These are the activations of a small neural network, seen along a few directions. Each row is one input.
Each table varies a few parts of the input and shows all the possible inputs, shuffled.
A made-up example of a description, with smaller parts first: ring(8) and (point or ring(9) or (values(2) and line(6))).
Shared parts are said once, and a part with two or three values counts as separate values.
In the rows, zero is written as 128.

Other details of the inputs vary at random and push rows far along three fixed directions, the same in every table; ignore that.
To show where, the next rows are all for the same input, with only those details redrawn:
78  120  112  135  151  162  170  118  155  116  132  100  106  90
168  100  95  160  151  105  164  141  120  191  151  115  109  132
153  102  112  132  157  107  159  139  106  168  150  117  119  125
147  161  133  132  159  101  120  150  164  85  117  124  134  136
150  165  137  127  159  98  117  152  163  82  116  126  135  136
146  162  132  132  157  104  123  152  165  88  119  123  132  132
158  156  111  158  152  103  134  149  179  117  120  121  119  133
127  146  109  158  148  126  145  138  179  113  124  111  113  122

Table:
row 1: 139  124  147  137  72  120  63  126  199  100  117  167  132  159
row 2: 148  179  129  160  139  119  101  128  160  103  91  149  150  130
row 3: 136  156  151  140  128  122  96  142  161  104  122  154  131  143
row 4: 97  161  164  54  128  138  106  141  112  21  118  120  154  126
row 5: 169  165  102  171  122  118  121  125  164  121  106  107  142  138
row 6: 97  127  94  168  118  180  173  99  147  137  123  85  105  102
row 7: 123  156  103  170  111  154  120  109  157  127  102  135  128  121
row 8: 70  165  177  67  154  149  113  123  104  58  87  153  158  104
row 9: 134  123  187  60  167  100  114  131  59  96  140  127  184  117
row 10: 186  128  137  133  144  69  107  149  96  159  131  162  139  145
row 11: 163  178  122  135  126  100  109  143  150  78  101  109  142  134
row 12: 184  127  123  129  104  86  99  142  87  153  134  151  136  160
row 13: 123  86  111  110  109  140  157  111  76  161  155  99  115  113
row 14: 173  89  140  107  80  88  86  147  130  146  146  186  118  176
row 15: 95  71  139  92  122  154  149  100  70  157  169  98  137  111
row 16: 111  151  99  157  110  149  131  111  148  119  104  125  109  108
row 17: 124  126  175  34  151  110  126  130  24  98  126  130  180  136
row 18: 137  149  119  153  110  124  101  142  176  138  109  143  120  163
row 19: 128  131  164  55  165  101  133  137  47  86  135  135  163  118
row 20: 67  111  119  142  101  185  129  102  153  135  132  117  116  102
row 21: 85  40  152  91  74  165  132  95  94  160  164  159  106  122
row 22: 55  117  119  126  97  199  135  91  129  120  124  116  122  93
row 23: 115  139  99  173  139  142  140  130  181  137  117  137  98  116
row 24: 160  121  103  146  141  111  144  134  95  174  129  163  118  133
row 25: 174  112  123  158  149  105  148  139  115  173  146  118  129  135
row 26: 90  164  173  79  159  135  115  112  113  40  104  115  173  96
row 27: 140  184  128  132  125  119  99  142  148  98  80  150  145  151
row 28: 162  153  116  165  148  95  123  138  176  118  115  111  119  126
row 29: 101  89  97  118  119  165  172  104  64  175  144  140  107  106
row 30: 190  127  128  160  142  89  121  144  111  181  133  166  128  150
row 31: 68  136  119  133  135  168  149  97  134  109  107  126  109  74
row 32: 188  112  112  142  113  89  111  155  109  179  150  160  120  173
row 33: 98  86  134  107  151  143  157  112  71  191  137  146  122  113
row 34: 148  92  126  123  142  104  145  136  106  189  148  111  127  147
row 35: 138  167  136  157  140  116  99  133  171  113  107  147  144  126
row 36: 145  95  124  123  134  112  133  139  93  179  159  151  117  144
row 37: 67  100  108  134  134  174  171  110  158  134  149  90  92  94
row 38: 189  126  132  118  158  67  127  159  96  148  144  140  142  152
row 39: 133  155  112  145  111  138  126  136  171  114  106  102  129  150
row 40: 166  107  93  158  105  121  135  129  105  214  132  146  114  169
row 41: 114  142  123  156  129  138  115  135  181  142  112  139  113  144
row 42: 109  89  115  99  107  160  153  118  63  163  154  149  115  124
row 43: 87  124  95  163  143  166  178  105  155  155  109  91  107  100
row 44: 63  129  132  124  148  178  169  93  127  94  118  97  119  78
row 45: 74  76  119  133  61  171  120  96  183  132  135  137  81  107
row 46: 146  150  118  158  100  118  96  141  178  119  121  135  115  145
row 47: 130  143  127  165  129  132  129  135  186  114  131  101  119  130
row 48: 197  115  119  147  133  68  120  150  124  170  149  119  127  152
row 49: 152  158  149  129  118  115  99  149  163  85  129  117  141  154
row 50: 114  93  134  117  141  148  163  108  48  174  143  152  131  105
row 51: 76  123  116  136  102  184  159  103  142  112  134  87  111  104
row 52: 86  163  186  59  172  127  112  139  123  42  101  115  167  111
row 53: 87  104  98  154  104  163  155  109  164  142  143  76  93  102
row 54: 199  132  125  132  149  63  125  144  83  148  127  128  147  143
row 55: 69  118  192  51  90  146  73  123  146  52  110  169  142  136
row 56: 142  172  134  145  100  130  92  140  157  90  107  146  134  152
row 57: 118  129  104  159  112  144  137  130  190  143  122  88  110  140
row 58: 153  95  124  135  125  103  125  136  96  186  154  141  119  135
row 59: 141  101  129  141  124  120  121  121  111  185  150  144  132  131
row 60: 149  151  124  165  102  131  101  140  175  127  125  146  118  155
row 61: 135  79  99  137  107  149  160  104  82  196  161  96  127  123
row 62: 144  180  126  154  116  130  105  135  152  94  97  146  137  141
row 63: 65  128  109  112  130  181  166  104  124  92  125  93  113  93
row 64: 126  106  192  46  154  103  108  130  52  101  155  123  179  123
row 65: 124  106  178  28  138  106  116  142  46  87  162  130  159  137
Describe the family of inputs behind these rows. -> values(5) and (point or (values(2) and ring(6)))
The inputs of row 57 and row 49 match in every part but the values(5) part. If row 17 is changed in the same way as row 57 into row 49, which row does it become? -> row 6
Which other rows agree with row 38 in the values(5) part? List them by row number. -> row 4, row 14, row 19, row 23, row 24, row 29, row 32, row 36, row 37, row 42, row 63, row 65

Table:
row 66: 155  70  75  178  110  134  170  113  98  248  156  128  93  140
row 67: 91  117  143  99  122  155  131  110  97  116  130  129  135  109
row 68: 95  117  139  101  125  148  135  120  120  109  133  114  127  115
row 69: 120  141  112  153  127  139  132  126  156  123  116  130  116  120
row 70: 147  110  122  130  111  122  126  125  110  156  141  130  130  141
row 71: 122  130  115  147  111  139  125  126  164  124  125  128  111  128
row 72: 89  121  151  96  145  144  136  122  116  103  134  117  134  104
row 73: 128  116  140  111  140  120  129  127  92  143  133  143  137  125
row 74: 132  141  108  160  106  134  121  131  177  129  119  125  113  141
row 75: 137  127  126  122  140  122  138  130  105  138  129  127  133  131
row 76: 134  120  134  121  147  116  134  130  107  143  133  133  134  125
row 77: 133  112  138  118  127  120  123  128  104  149  135  148  129  133
row 78: 120  133  121  151  115  136  120  128  177  126  122  131  115  132
row 79: 87  121  143  93  145  149  143  117  100  102  129  123  132  99
row 80: 177  173  150  120  126  82  77  159  145  84  106  162  152  163
row 81: 199  122  141  105  144  68  116  154  69  153  146  141  154  167
row 82: 122  147  113  154  132  142  135  122  158  119  114  111  124  118
row 83: 98  121  144  100  125  146  129  117  114  103  134  112  136  111
row 84: 96  126  143  99  140  143  136  123  117  95  133  117  130  105
row 85: 125  150  111  159  123  141  128  122  160  123  110  122  124  122
row 86: 120  131  117  156  123  137  130  128  181  126  124  116  111  125
row 87: 132  135  106  162  118  131  131  131  179  127  126  115  108  130
row 88: 183  170  142  131  136  83  96  155  142  94  116  130  154  158
row 89: 131  121  135  106  135  124  131  128  85  138  130  139  140  130
Describe the family of inputs behind these rows. -> line(4) and ring(6)
The inputs of row 70 and row 71 match in every part but the line(4) part. If row 83 is changed in the same way as row 70 into row 71, which row does it become? -> row 87
Which other rows does row 82 become when the line(4) part takes its other values? List them by row number. -> row 75, row 76, row 79
A walk changes only the ring(6) part. It starts at row 75 and steps to row 81. List the rest of the walk in order. -> row 68, row 74, row 66, row 89
Which other rows does row 67 become when the line(4) part takes its other values? List them by row number. -> row 66, row 77, row 80
